These are the activations of a small neural network, seen along a few directions. Each row is one input.
In each table, some parts of the input vary, and every possible input appears once, in random order.
Descriptions start from the smaller parts, as in this example, which fits no table here: ring(8) and (point or line(9) or (values(3) and line(4))).
Shared parts are said once, and a part with two or three values counts as separate values.
In the rows, zero is written as 128.

Other details of the inputs shift rows strongly along two fixed directions, in all tables alike. That doesn't count.

Table:
R1: [154 139 130 179 117 156 143 215 155  57 104]
R2: [ 90 142 110 121 121 122 121 107 128 137 112]
R3: [143 132 162 140  83 171 170 109 165  98 195]
R4: [171 190 139 171  85 137 123 174 158  78  99]
R5: [104 170  85 113 144  92  83 131  99 147  24]
R6: [129  69 153  98 155 131 137  90 109 196 204]
R7: [ 92 168  90 138 135  90  95 125 112 133  40]
R8: [ 52 112 106 102 198 145 133 124  90 167  94]
R9: [182 119 147 150  93 140 137 144 145 119 166]
R10: [111 103 153  97 168 150 160  81 123 189 209]
R11: [152 136 170 147 104 165 183 127 154 102 201]
R12: [111 102 166 100 153 152 149  81 115 197 205]
R13: [158 126 137 143  90 132 124 141 154  73 133]
R14: [121 131 101 137 110 103  97 144 133 105  89]
R15: [118 118 109 110 158  91 104 135  99 124  95]
R16: [135 139  80 120 136  83  80 149 104 132  38]
R17: [103 108  97  93 158  96  88 112  92 133  73]
R18: [168 103 157 165  71 146 168 128 171 118 199]
R19: [ 71  91 123  65 171 142 137  45  91 194 162]
R20: [196 160 143 172 108 117 129 198 163  60 117]
Description of these inputs: values(2) and (point or ring(9)).
Changing only the values(2) part turns R17 into R19. The same change can be made to R6. Which row results?
> R12

Table:
R21: [104 153 111 133 123 138 131 139 124  93  82]
R22: [169  69 128 128  98 112 118 130 136 110 164]
R23: [136  96 121 131  75 131 139 101 150 102 164]
R24: [ 65  92 116  76 182 130 121  69  93 187 144]
R25: [142 126 145 143 108 146 141 130 141 151 165]
R26: [ 80  91 113  78 177 132 113  61  79 231 134]
R27: [141 161 114 137 121 105 115 138 131 128  87]
R28: [148 136 157 133 107 161 148 123 136 135 161]
R29: [ 58 115  77  82 188 101  87  87  74 197  59]
R30: [147 103 146 121 136 147 146 143 127 114 163]
R31: [ 94 149 114 135 135 132 124 140 133  92  85]
R32: [149  92 132 134 126 144 148 145 135 137 161]
R33: [151 100 142 128 129 150 150 143 125 122 162]
R34: [160 134 107 126  95  77  88 115 127 110  93]
R35: [142 144 110 136 131 110 113 154 128 125  88]
R36: [104 146 101 140 119 130 128 143 135 109  81]
R37: [149 115 134 136 124 130 143 135 136 143 166]
R38: [134 165 123 140 127  96 111 137 127 119  96]
R39: [143 120 151 135 131 133 147 131 139 131 168]
R40: [151 142 151 127 111 141 154 112 135 130 165]
R41: [145 100 148 129 140 148 143 144 133 110 167]
R42: [135 124 117 144 142 104 111 169 119 109  94]
R43: [142  96 150 138 136 139 148 145 135 124 167]
R44: [113 152 116 143 124 112 112 147 131 117  91]
R45: [115 157 120 124 129 127 117 140 124 101  87]
R46: [110 151 122 140 130 117 114 144 133 111  87]
R47: [132 155 118 139 119 122 107 148 129 136  82]
R48: [135 148 124 133 146 110 109 153 127 108  94]
R49: [147 145 154 121 119 138 149 111 134 122 165]
R50: [109 123 142 129 122 167 163 118 146  99 167]
R51: [148 124 151 127 134 143 144 130 137 118 170]
R52: [ 82  54  99  69 200 121 118  79  71 220 138]
R53: [124 159 132 135 135 123 103 145 128 120  87]
R54: [116 119 133 137 108 168 166 115 145 125 162]
R55: [146 132 139 138 112 127 147 118 140 145 169]
R56: [105 146 101 146 119 124 124 148 133 107  88]
R57: [131 163 128 136 135 101 113 135 127 116  92]
R58: [111  75 108  80 134  98  88  56  94 197 138]
R59: [111 152 122 135 134 122 112 144 134 107  88]
R60: [119 155 117 131 124 127 120 141 124 110  84]
R61: [109 126 140 122 118 166 165 114 138 104 163]
R62: [133 168 129 126 139 109 110 132 127 103  93]
R63: [153 118 138 131 124 144 148 127 135 143 163]
R64: [135 131 160 139 117 148 143 125 142 138 164]
R65: [126 158 126 142 126 113 103 147 125 130  90]
R66: [147  92 133 140 128 136 145 148 132 135 166]
R67: [130 164 128 132 137 106 111 135 130 111  92]
R68: [141 163 117 135 126 111 116 134 124 126  85]
R69: [130 120 135 138 106 151 154 123 148 143 162]
R70: [136 146 118 140 138  99 109 153 123 119  96]
R71: [142 150 119 127 136 115 114 149 116 114  89]
R72: [175  94 131 128  89 110 118 116 141 118 165]
R73: [ 95 149 114 140 130 126 126 142 132  95  85]
R74: [ 42  84 100  83 179 122 129  63  86 199 143]
R75: [140 138 157 122 116 158 144 120 135 130 163]
R76: [129 119 135 143 108 144 148 127 144 140 167]
R77: [132 123 123 134 153 115 109 165 122 103  92]
R78: [141 134 162 131 120 159 141 123 142 124 167]
R79: [150 128 148 120 129 142 146 129 131 121 165]
R80: [153  98 129 130  74 122 127 106 150 117 165]
Describe the family of inputs behind these rows.
> line(6) and (point or ring(9))
Changing only the line(6) part turns R23 into R22. The same change can be made to R74. Which row results?
> R42
Changing only the line(6) part turns R73 into R64. The same change can be made to R56. Which row results?
> R25
Which other rows does R60 become when the line(6) part takes its other values? List them by row number.
> R21, R28, R33, R40, R71
Which other rows does R55 become when the ring(9) part takes its other values? List them by row number.
> R27, R38, R40, R49, R57, R62, R67, R68
Which other rows agree with R39 in the line(6) part? List them by row number.
> R35, R37, R48, R51, R63, R70, R71, R72, R79
Which other rows agree with R69 in the line(6) part? List them by row number.
> R24, R29, R44, R45, R46, R59, R60, R76, R80
